A small network was shown many inputs. Here are its activations along a few directions, one row for each input.
In each table, some parts of the input vary, and every possible input appears once, in random order.
Descriptions start from the smaller parts, as in this example, which fits no table here: one of 4 places along a line, together with either a single point or one of 9 places along a line or (one of 3 separate values, together with one of 8 places around a ring).
Shared parts are said once, and a part with two or three values counts as separate values.

Other details of the inputs shift rows strongly along two fixed directions, in all tables alike. That doesn't count.

Table:
row 1: [-11   6 -78   8   5  38   1  41  -2 -31   2  -1]
row 2: [ 26 -27   0  -6 -24  11 -14   4   4  47   8  -4]
row 3: [-52  42 -12  17  40 -30  32  -5   3 -61 -23   7]
row 4: [ 35 -11  11  -2 -25  18 -41  -3  -2  15  -1 -10]
row 5: [ 31 -25   3 -19 -32   8 -23   3  10  28  -9  -3]
row 6: [ 11  -9   7  11 -25  13 -46  21   7  29  -4  -5]
row 7: [ 35 -21  -5 -11 -32   8 -26 -10  10  26  -7  -7]
row 8: [ 26 -18  15   3 -17  21 -29  12  -7  36  14  -7]
row 9: [ -3 -23   2 -23 -37  25 -40 -14  -1  35  21   7]
row 10: [-18  13 -69  27   8  44  -3  45  -8 -24   7  -2]
row 11: [ -4 -10  46 -15  13 -38  37 -33   8   7 -10   3]
row 12: [-15   2 -77  18   8  41   7  42  -4 -22   9   0]
row 13: [-20   6 -56   9   6  39 -10  54  -1 -37 -16   1]
row 14: [ 25 -21  21  -1 -20  20 -34  12  -1  27   2  -7]
row 15: [-51  19 -17  -7  52 -20  65   8  -1 -71 -20  12]
row 16: [ -8  18  58  -6  10 -45   6 -27   2  -7 -12   6]
row 17: [-13  -1 -72   8   5  37  -3  39   2 -38 -11  -2]
row 18: [-48  12 -13   4  53 -16  66   6  -7 -43  -1   9]
row 19: [  7  18  49  -7  16 -32  20 -41 -10  -9   8   1]
row 20: [ -3  30  47   2  10 -45   9 -41  -2  -3   4   3]
row 21: [ -7  26  48  11  13 -42  15 -40  -5   7  12   3]
row 22: [  3   4  33  -6  12 -38  41 -47   0  12   9   4]
row 23: [ 29 -33  14 -10 -21  18 -23  10   3  29   4  -6]
row 24: [ 16  -6  14  11 -25   7 -42  12   0  43  11  -5]
row 25: [  7   8  32 -16   8 -41  35 -48   2   3   2   3]
Each input here is: either a single point or (one of 4 places along a line, together with one of 6 places around a ring).
Start at row 13 and move only the place on the ring of 6, one step at a time. The first step leads to row 14. Which rows follow, in order?
Answer: row 8, row 10, row 19, row 4
Which other rows does row 1 become when the place on the ring of 6 takes its other values? List them by row number.
Answer: row 12, row 15, row 17, row 18, row 23

Table:
row 26: [-14   0   2 -17  15 -18  29 -20   1 -21  -4   6]
row 27: [ -8  -2  18  -9  23 -11  33  -1  -5 -18  -3   3]
row 28: [-30  24   8  15  22 -20  24 -15  -8  -6  15   7]
row 29: [ 42 -24  50  -5 -44   8 -64  -9   2  55   4  -8]
row 30: [ 14  -8 -38  -4 -12  25  -4  10   1   0   0  -2]
row 31: [-24  20  14   5  13 -29  16  -8   6 -16 -13   6]
row 32: [  3   5 -16  12  -4  23 -27  34  -5  -5  -1  -4]
row 33: [ -3 -12 -39   5  -7  28   0  18  -4  20  19   1]
row 34: [-22  21   8  -1  14 -22  11 -16   1 -27  -5   6]
row 35: [-17   0   6 -11  14 -22  33 -10   9 -11 -13   6]
row 36: [  7   6 -28  19  -3  20 -22  25  -1  -6  -1  -8]
row 37: [  7  12 -33  11 -13  20 -21  13  -1  -6  -1  -4]
row 38: [ -6 -20 -27  -3  -8  30 -11  28   5   1  -9  -1]
row 39: [ 51 -24  75 -19 -11 -32   3 -50  -2  39  12  -7]
Changing only one part turns row 38 into row 29. The same change can be made to row 35. Which row results?
Answer: row 31
Describe the family of inputs behind these rows.
Answer: one of 2 separate values, together with either a single point or one of 6 places around a ring
Which other rows does row 32 become when the choice among 2 separate values takes its other values? List them by row number.
Answer: row 27

Table:
row 40: [ -8  -9 -17  -1 -16  28 -34  24  -1  -3 -19  -1]
row 41: [  9  13 -34   8 -16   2 -30  28   4   0   0   0]
row 42: [ 18   0 -41 -12 -18  27  -3  13   1  -7  -4  -3]
row 43: [-27  11  18  -1  20 -38  29 -24  -4   9   2   5]
row 44: [  2 -20 -31 -11 -18  24 -25  12  12  -3  -3   2]
row 45: [  6   3  17  31  28 -27  34 -42   5 -12 -16 -14]
row 46: [  9 -11 -28   4  -3  40 -11  19 -16  -6  11  -5]
row 47: [ 18 -13 -22 -10 -10  33 -19  21  -8 -15  -5  -4]
row 48: [-13  -4  16 -17  14 -42  35 -20  10  -9  -6   9]
row 49: [-10  30  34  17  24 -30  26 -13  -5  -5   8   7]
row 50: [-18  -3  14  -5  18 -37  41 -25   2   3  12   8]
row 51: [ -9   1 -33   8 -22  27 -16  10   3  21   3  -1]
row 52: [ 46 -28  48 -27 -47 -10 -22 -39  14  48   6  -1]
row 53: [-18  12  33  -7  18 -31  28 -10   4  -4 -23   8]
row 54: [ 12 -20 -20  -3 -17  21 -10  31  14  11  -9   4]
row 55: [ -5  -6 -26  -8 -17  21 -37  13   6   4 -12  -2]
row 56: [ -9  34  23  -1   5 -35  19 -29   4 -22  -5   7]
row 57: [ 33 -15 -36  28 -12  19 -23   8  16  -3 -30 -22]
row 58: [ 14  -8 -45   0  -5  18  -1  21  -9  12  17  -4]
row 59: [ -6 -10 -42   6 -20  29  -1  11   9  11  11   3]
row 60: [-48  24 -66   7  47  15  47  14 -11 -62   3   6]
row 61: [ -5 -23 -22   7 -12  36 -17  18  -1   3   9   2]
row 62: [ 57 -21  44 -34 -27  -5 -30 -38  -4  31  10  -8]
row 63: [-23  -3  20  -7  20 -21  29 -37   2 -10  12   8]
row 64: [-29   6  40   3  29 -23  25 -11  -5   0  -3  -1]
row 65: [  3 -19 -25  10 -11  27  -3  29   6  20   8   3]
row 66: [-15 -11  39 -13  23 -27  31  -7   9 -19 -10   4]
row 67: [ 49  -4  57 -15 -37 -17 -56 -38   1  35  12  -6]
row 68: [ 65 -32  67 -28 -24  -6 -27 -17  -4  42   8 -13]
row 69: [ 12   0 -44   1 -14  33   2  10  -6   6  14  -4]
row 70: [ -6 -11 -13   0  -8  21 -27  39   5   5 -18  -7]
row 71: [-38  23 -70  -2  41  -6  53  31  -3 -61 -15   7]
row 72: [  2   8 -15  22 -12  30 -38  20 -10  -2  12  -3]
row 73: [ 40 -21  50 -24 -37 -27 -37 -27   5  62  -1  -5]
row 74: [-16  -3 -34   5  -9  28 -28  11  -1  11   4  -2]
row 75: [ 24  -7 -29  -6  -7  25  -2  34  -1   0  -8  -1]
row 76: [-18  28  25   7  22 -28  10 -34  -7 -18  15   5]
row 77: [ -6  -4 -23  14  -9  26 -14  31   0  26  -2   0]
row 78: [-18  -8  34 -14  15 -21  25 -23   3 -28 -11   9]
row 79: [ 50  -8  71  -9 -38 -11 -56 -29  -6  33   6  -6]
row 80: [ -3   1  33  -4  34 -17  40 -11 -14 -12  10  -3]
row 81: [-13  28  20  10  20 -43  21 -22  -5  -4  16   5]
row 82: [  2   8  25  -3  28 -20  49 -16 -12  -4   8   4]
row 83: [ -3   1 -30  -4 -27  20 -22  13   9  10 -15   0]
row 84: [-32   8  35   2  21 -17  19 -27 -11  -9  -4   5]
row 85: [-47  44 -48  25  38  -3  33  44   3 -62 -21  11]
row 86: [ -5 -25 -21   9  -3  31 -10  35   4   9   9  -4]
row 87: [-10  22  43   4  23 -34  12  -3  -1 -26  -8  -1]
row 88: [-15  34  22  10  11 -29  24 -34  -2 -10  13   6]
row 89: [  2   8 -14  25  -2  24 -30  38  -4   4  12  -8]
Changing only one part turns row 59 into row 52. The same change can be made to row 64. Which row results?
Answer: row 70
Describe the family of inputs behind these rows.
Answer: one of 2 separate values, together with either a single point or (one of 4 places along a line, together with one of 6 places around a ring)
Start at row 62 and move only the place on the ring of 6, one step at a time. The first step leads to row 42. Which rows follow, in order?
Answer: row 71, row 75, row 68, row 47
Which other rows does row 49 become when the choice among 2 separate values takes its other values? List them by row number.
Answer: row 85
Which other rows does row 73 become when the place on the ring of 6 takes its other values? List them by row number.
Answer: row 40, row 53, row 55, row 70, row 83
